Here are a small network's activations along a few directions, averaged over the inputs that share one value of a field.
Values that are neighbours, or in one group, have similar rows; names and order tell nothing.
Random noise pushes rows far along 12 fixed directions. That doesn't count. These rows show it; they differ only by the noise:
[ 238 -364   29  123  -38  157  297  172 -131  515 -157  -61  290  -28
 -273  -82 -246   67  196  255  216  534 -212  -50  -28]
[-166   40 -184  -73 -286  274  456  -33 -382 -216   99   51  -28  -46
  -97 -191   35 -261  -23  247  222  279  252  139  184]
[ -34   59  174   71   31    7  -31  105   23 -191   -3  -21    9  -77
  105 -268  -96   62  -93 -255  150  286  175  -10 -190]
[ -51 -195 -110 -493  -57 -387 -110   66   31 -121   55   30  265  117
  161  -43   79  -81  -18   15 -198  108 -110  -61 -115]
[  78  155  -30  405 -145 -147    5 -286  106  475  -84  119 -602  116
  314 -135  303 -317 -139 -222  -76 -307   29   -3 -359]
[-147 -238  -26 -357 -103  -58    3 -140 -262 -250  155 -277   13   98
   67 -283   96  -39 -105   96  229   98  238   99 -100]
[-157 -101   82 -149  144  309   99 -246  -85  -69  -37 -321 -158  -47
  -62 -290 -148   75  -71  138  461  139  436  176 -150]
[ -53  113   -9 -273   33   55  104  412 -124 -311  217   77   51 -411
   91  123   41   12  175  414 -241 -319  352  304  279]
[-459  474  234  355   -4  188   85  121   86 -568 -293  369   21  -99
  198   14   19 -189 -108 -467  282   22  398  191   90]
[-374  148 -170 -172  137 -162  345   34  537  -97 -307   33   38   19
 -203   88 -120 -127  -58  288  329  190  621  570 -178]
[  50 -767  300 -192  426  119 -480 -294 -268  310   -4 -755  304   46
  -93 -316 -259  293   17  -24  538   21    0 -118  -37]
[ 181 -224    0  211 -300 -282  126  -20  282  217 -116  -25 -130  387
  -71 -136  303   40 -145 -131   73  319 -293  -11 -638]
[-374 -223  -97 -612  347 -397 -117  -68  -60 -123 -103 -277  243  413
   63  182   54  -47  -50  310  510 -210    0 -204  242]
[  90 -237  -23 -452  305 -180 -486 -282   26  170  144 -207    6   22
  276 -180  -48   -3  -76 -149 -228 -204 -212 -370 -108]


V, 12 values:
v10: [ -19  329  245  420 -158   56  163  -41 -434  238 -213  179 -271  100
  393    2  -56  -98  143 -359   64 -127 -149 -207  144]
v5: [ 126   -6   43  317  239 -499  114  -37  291  738 -264 -350 -560  288
  -13  305   34   -9  -81  428  531 -394  327  126 -128]
v11: [ 251   90  288  454  244  281   14   40  103  353 -260   43 -112 -132
 -241  -40 -333  354  141   53  213  253  117  189 -162]
v8: [-294 -137  283 -326  128 -138   -3  -24 -167 -624  -84 -587   74  239
 -195   13 -137  471  -75  202  843 -119  486  293   53]
v4: [ 346  380 -510 -292  -52 -641  355  569  626 -262  577  -21 -480    1
 -311 -280  158  290 -283  479 -534  520  211   33 -547]
v12: [ 191 -109  -99  114  350   10 -796 -672  523  308   46 -258 -153   22
  -35  246   83  -91 -211 -502 -321 -763 -471 -328   31]
v9: [-161  230  385  -74  102  587  114  -90 -281  -84 -175   78 -363 -267
  346   30 -127  108  217   52  113 -159  336   20  -10]
v2: [ -63  183   43 -301  -22 -604 -125  -60  175  395 -281  220 -121  476
  381  392  273   80  171   45 -272 -361 -378 -126 -391]
v6: [-287  129  -82 -364  190 -159 -262 -235 -195 -182   71  -36 -144  -10
  221   43 -115 -153  -86   60  164 -234  561   42  196]
v1: [ -96   58 -106 -240 -232  -53  129 -431  294  211 -226    8 -122  150
  173 -155  -62  -79  -55 -190  -23  254   65   18 -535]
v7: [  67  163  256  -90   83  267   49  401   34  153  -70  204  103 -544
  145   28 -383  381  444  258 -335  187  530  626 -204]
v3: [ 391   33 -192  -74 -395 -228  268  -30 -139  594  -32  318  -69  198
   94   38 -152   17  131  135 -344  386 -383 -182 -169]
V is arranged as a network in which each value has 3 neighbours.
Question: Which values are neighbours of v10? Give them in the order they are listed.
Answer: v8, v2, v1
Question: Which values are neighbours of v5? Give them in the order they are listed.
Answer: v12, v9, v6
A value of V combines one of 2 hidden first parts with one of 6 second parts; all combinations occur once.
Question: Changing only the second part turns v10 into v9. v8 has the same second part as v10; what does that change turn v8 into?
Answer: v5
Question: Changing only the second part turns v12 into v6. v1 has the same second part as v12; what does that change turn v1 into?
Answer: v4
